Here are a small network's activations along a few directions, averaged over the inputs that share one value of a field.
Values that are neighbours, or in one group, have similar rows; names and order tell nothing.
In the rows, 500 means zero.
Strong random noise was added to every row along 8 fixed directions; ignore it. To show where, here is one row again and again, with new noise each time:
136	529	375	185	464	404	509	662	584	620	814	462	290	490	427	617	598	750	370	507	652
658	545	530	354	787	320	367	300	405	324	513	332	294	527	434	325	562	577	356	590	732
587	602	438	496	378	362	507	447	324	657	391	257	554	522	506	462	542	431	485	469	566
333	596	549	508	181	702	537	657	764	686	749	730	487	615	280	719	615	739	344	527	368
540	757	625	518	573	323	397	520	380	630	441	708	471	620	585	753	494	452	692	245	593
371	469	431	298	193	551	531	596	438	590	656	627	487	288	469	470	472	548	484	550	364
625	571	536	514	358	510	491	478	440	527	505	545	519	377	494	472	463	457	495	530	461
550	541	662	710	640	655	559	491	512	527	362	576	534	767	496	566	492	486	733	458	304
497	439	652	712	737	742	626	512	545	451	378	533	521	753	510	481	445	500	793	559	259
390	474	495	133	601	351	331	397	349	422	609	589	201	514	435	446	631	653	393	390	467


Y, 10 values:
y2: 121	316	335	406	297	588	546	783	473	579	570	278	564	476	534	528	527	580	404	554	337
y7: 511	511	570	474	454	482	325	505	479	426	461	613	483	465	466	613	563	464	387	360	551
y10: 242	492	301	295	321	322	490	617	558	611	698	404	573	296	473	381	431	477	424	622	819
y8: 430	389	560	317	696	517	467	468	530	447	441	568	453	780	523	398	629	695	471	463	423
y6: 555	516	603	471	684	524	386	399	600	365	562	519	343	598	328	401	590	607	390	606	521
y4: 446	395	601	619	633	634	575	566	792	431	592	575	484	545	605	540	445	501	514	489	563
y9: 345	436	245	308	407	379	468	438	565	556	530	440	366	572	387	613	733	604	271	291	442
y3: 506	760	480	600	751	307	512	517	700	565	681	570	548	629	491	866	373	596	491	384	981
y1: 283	269	280	342	574	386	585	546	356	429	566	362	562	386	593	375	427	504	508	674	591
y5: 240	440	361	540	417	531	657	736	548	595	492	697	587	279	710	721	420	347	763	369	501
A value of Y combines one of 2 hidden first parts with one of 5 second parts; all combinations occur once.
y1 and y2 share the first part; y1 and y5 share the second. Which value has the first part of y5 and the second part of y2?
> y7
y6 and y8 share the first part; y6 and y10 share the second. Which value has the first part of y10 and the second part of y8?
> y4

W, 10 values:
w7: 460	516	513	397	517	450	495	501	434	512	591	550	430	425	507	529	467	521	554	494	541
w4: 467	598	302	421	455	151	488	455	326	728	367	352	697	712	540	614	541	443	525	356	771
w8: 503	453	498	629	544	561	533	523	599	468	430	357	577	508	513	431	468	439	491	571	578
w10: 652	726	596	581	412	456	424	409	565	614	485	549	546	710	297	559	603	569	419	529	688
w6: 565	427	463	468	617	475	508	513	529	335	569	529	581	361	529	363	369	474	511	753	670
w1: 588	404	526	511	801	527	573	400	358	387	214	551	645	738	581	235	386	373	886	600	497
w2: 582	494	570	550	628	438	425	516	207	428	243	524	564	460	683	513	434	303	746	392	407
w5: 413	542	546	513	732	523	458	520	602	381	654	675	368	493	454	658	454	567	556	476	527
w9: 540	608	591	416	272	569	509	519	615	608	692	667	529	506	351	461	523	695	377	675	573
w3: 490	600	581	673	392	587	492	578	594	598	512	452	447	533	529	702	560	515	385	299	361
A value of W combines one of 2 hidden first parts with one of 5 second parts; all combinations occur once.
w1 and w8 share the first part; w1 and w4 share the second. Which value has the first part of w4 and the second part of w8?
> w6
w9 and w10 share the first part; w9 and w7 share the second. Which value has the first part of w7 and the second part of w10?
> w5
